[ -6  58  53 -18] value 53

[ -5  20   0 -50  -6  30   7] value 20

[38 45 38 44 23 34 60] value 45

[[ 47  45   1 -43 -60]
 [-13  29  32 -18 -36]
 [-36  14  17 -22  27]] value 45

[-32  31  27  61  35 -20  19] value 35

[[-25  -9 -37  23 -50   4]
 [ 50 -26 -39  38  45 -52]
 [-61 -42   2  25  -5   2]] value 45

[[-17  22  55  -4 -46  24  32]
 [-24  23 -10  41  31 -47 -35]] value 41

[-66 -10 -54 -38 -36 -33 -40] value -33
---
Input: [146 290 156 389 467 958]
Output: 958, 467

Input: [7939 5311 5034 5974 3324 4999 2060]
Output: 7939, 5974

Input:
[[47 63 42 41 74 61]
 [23 85 13 75 68 86]
 [36 73 21 46 71 70]]
Output: 86, 85

Input: [ 39 -17  20 -11 -49  34]
Output: 39, 34

Input: [8610 6603 6760 1202 8041]
Output: 8610, 8041

Input:
[[ 240 -856  714 -119  347 -454 -594]
 [ 236 -848  731 -107  401 -469 -608]]
Output: 731, 714

Input: [ 35 -36 -24 -37  26 -34]
Output: 35, 26
---
((14, -1, 35, -5, 5, -7), (-55, -43, 40, 60, 21, -24)) ⇒ -43
(10, -7, 52, 5, -11) ⇒ 10
(-59, -23, 47, 37, -45, -42, 44) ⇒ 47
(25, 27, 7, -66, -31) ⇒ 25
(-37, 17, 48, 66, 8) ⇒ -37
((66, -7, 16, 34, 13), (-16, -29, -70, 44, 55)) ⇒ -16
((15, 36, 2, 18, -69), (11, 37, -15, 43, 60), (20, 5, 1, 23, -20)) ⇒ 20
((53, -26, -55, 8), (53, -26, -35, -40)) ⇒ 8
((-50, -17, 55, 44, 41, -12), (15, -26, -20, -11, -16, 4), (13, -21, 10, 9, 13, 13)) ⇒ -21
---
-52  -18    2   43 >> -18

-27   11   64   40  -46
-19  -17   47    0   34
>> 40

  7  -49  -33  -66 >> -49

-34    2    6    4  -19  -67
  4   -1    8   21  -16  -67
  9   -2   13   16  -20  -67
>> 13

-13   -4   -5   20   10  -19   65 >> 10

 23  -58   19   11    2 >> 11

 56    4  -41   59  -23  -44   57 >> 56

-14  -27   16   50 >> -14

-59   15    2  -14  -36 >> -14
---
[[-35, -2, 2, -9, 26, -40], [-64, -2, 10, -10, 10, 17], [-3, -7, 2, -4, -28, 52]] → -40
[[4, -3, -2, -7, 4, -29, 16], [-5, -27, 7, 27, -4, -2, -53], [18, 11, -15, 0, -3, 8, 14]] → 16
[[0, -12, -30, 33], [-14, -32, 2, 9], [65, -28, -2, 31]] → 33
[[27, -12, 10, 19, 5], [3, -9, 6, 29, 27], [7, 52, -32, -24, 26]] → 5
[[-14, 4, 54, 4, 30], [-4, 12, -60, 65, 27], [-9, -31, 3, 10, -34]] → 30
[[21, -25, 0, 61, -62, 14, 11], [26, -22, -55, -31, 8, 28, -13], [50, 67, -20, 3, -70, 16, 31]] → 11
[[1, -27, -9, -19, 14, -62], [19, -19, -13, -9, 11, 44], [10, -4, 0, 39, 9, 33]] → -62
[[-56, -12, 21, -27, 16], [-20, -21, -6, -39, 48], [-7, -18, -19, -35, 52]] → 16
[[13, 1, 9, 45, -38, -2, -2], [16, 7, -2, 32, -15, -39, -1], [8, -4, 15, 48, -51, 28, -4]] → -2
---
Input:
 0.081  -0.030   0.073  -0.187   0.055  -0.093
 0.094   0.051   0.153  -0.167   0.091  -0.051
Output: 0.073

Input:
-0.03   0.14   0.18  -0.14   0.15
-0.02   0.14   0.17  -0.14   0.15
 0.20  -0.05   0.03   0.20   0.01
Output: 0.17

Input:
-2.27   2.12  -1.38  -1.36  -0.58  -1.48   0.48
-0.64  -1.34  -0.79  -0.95  -1.94  -0.84  -1.04
Output: -1.38

Input:
-0.064  -0.092  -0.044   0.133
 0.077  -0.120  -0.006   0.137
Output: -0.044

Input:
 0.117  -0.061   0.038  -0.013  -0.135   0.047
-0.037   0.066   0.007   0.053  -0.164   0.002
Output: 0.038

Input:
-0.02   0.09  -0.16   0.05   0.23
-0.04   0.05  -0.01  -0.06   0.15
-0.01   0.13  -0.19   0.07   0.22
Output: -0.01
---
[ -3.45  11.93  12.58  15.85 -16.02  -0.29] value -0.29
[ 145.0   88.6  155.2 -114.2 -148.1  -29.6   71.6] value 71.6
[ 0.020 -0.051  0.115 -0.119 -0.061] value -0.061
[ 0.134 -0.124 -0.056  0.064  0.050 -0.054] value -0.054
[  34.354   24.653   98.772 -105.899   14.641] value 14.641
[ 0.05 -0.15 -0.02  0.10] value 0.10
[ -2.51   8.18  -0.91 -12.60  14.78   6.53   6.23] value 6.23
[-0.05  0.11 -0.02  0.17 -0.17  0.03] value 0.03
[ 0.198  0.140  0.959  1.469  0.564 -1.096] value -1.096
---
[-703  610 -821  231  504] result: 504
[78 61 71 24 65 71] result: 71
[930 993 424 554 248 901] result: 901
[57 77 64 19  6 22 54] result: 54
[21 74 77 34 60] result: 60
[2817 9961 6989 9318] result: 9318
[2 8 9 3 2 6] result: 6
[78 27 66 75 15 39 58] result: 58
[222 239 199  53  40  29] result: 29
---
array([ 28, -60,  -1,  42, -26]) 42
array([ 22, -63,  23,  60]) 23
array([-33,   8, -10,  69]) -10
array([ 71,  28,  -8,  53, -16]) 53
array([-16,   8,   0,  37,  61, -43,  12]) -43
array([ 66,  -4,  22, -67,  -2,   3, -11]) 3
---
[[ 50  70 -23 -12  -8 -14]
 [ -4  40  10 -39  57 -35]
 [-33   4  53 -28  55  18]]: -12

[-56  42  -2 -28  70  22]: -28

[[ 49 -53 -64  11 -46 -15]
 [ 62  46 -56  42  38  46]]: 11

[-67 -50 -48  15   1 -31]: 15

[[  2   8  -5  -4   6  22]
 [-10  17  -1   6   9 -31]
 [-14  14   2  11   6 -59]]: -4

[ -3 -21 -46  24  29 -51]: 24
---
[[ 12  19 -50  27 -27  20]
 [ 63  38  14 -11  45  43]
 [  9  34  15 -55   9  -7]] 43

[[ -9 -15 -14 -49]
 [-15  -1  21 -70]
 [-16  37  40 -24]] -70

[[-33 -43 -30  10  13]
 [-19 -17  17  17  24]
 [-47 -64   9 -35  27]] 24

[[  7   3 -22 -21   2 -69  21]
 [ 29  -1  68  66  40  31  48]
 [ 44 -18  47  -7 -26 -42 -45]] 48

[[ 46  -3  42  -1  34]
 [-23  30  41 -22 -14]
 [  0  61 -36 -33 -15]] -14

[[-66   6 -18 -64]
 [ 29  49 -26  13]
 [-61   7  12 -70]] 13

[[ -3 -23 -16  -7  44]
 [ -5 -12 -30 -10  20]
 [ -6 -26  -9  -4  58]] 20

[[  1  24  -8 -16]
 [ 20  21  -7  -4]
 [ -3  17 -10  57]] -4
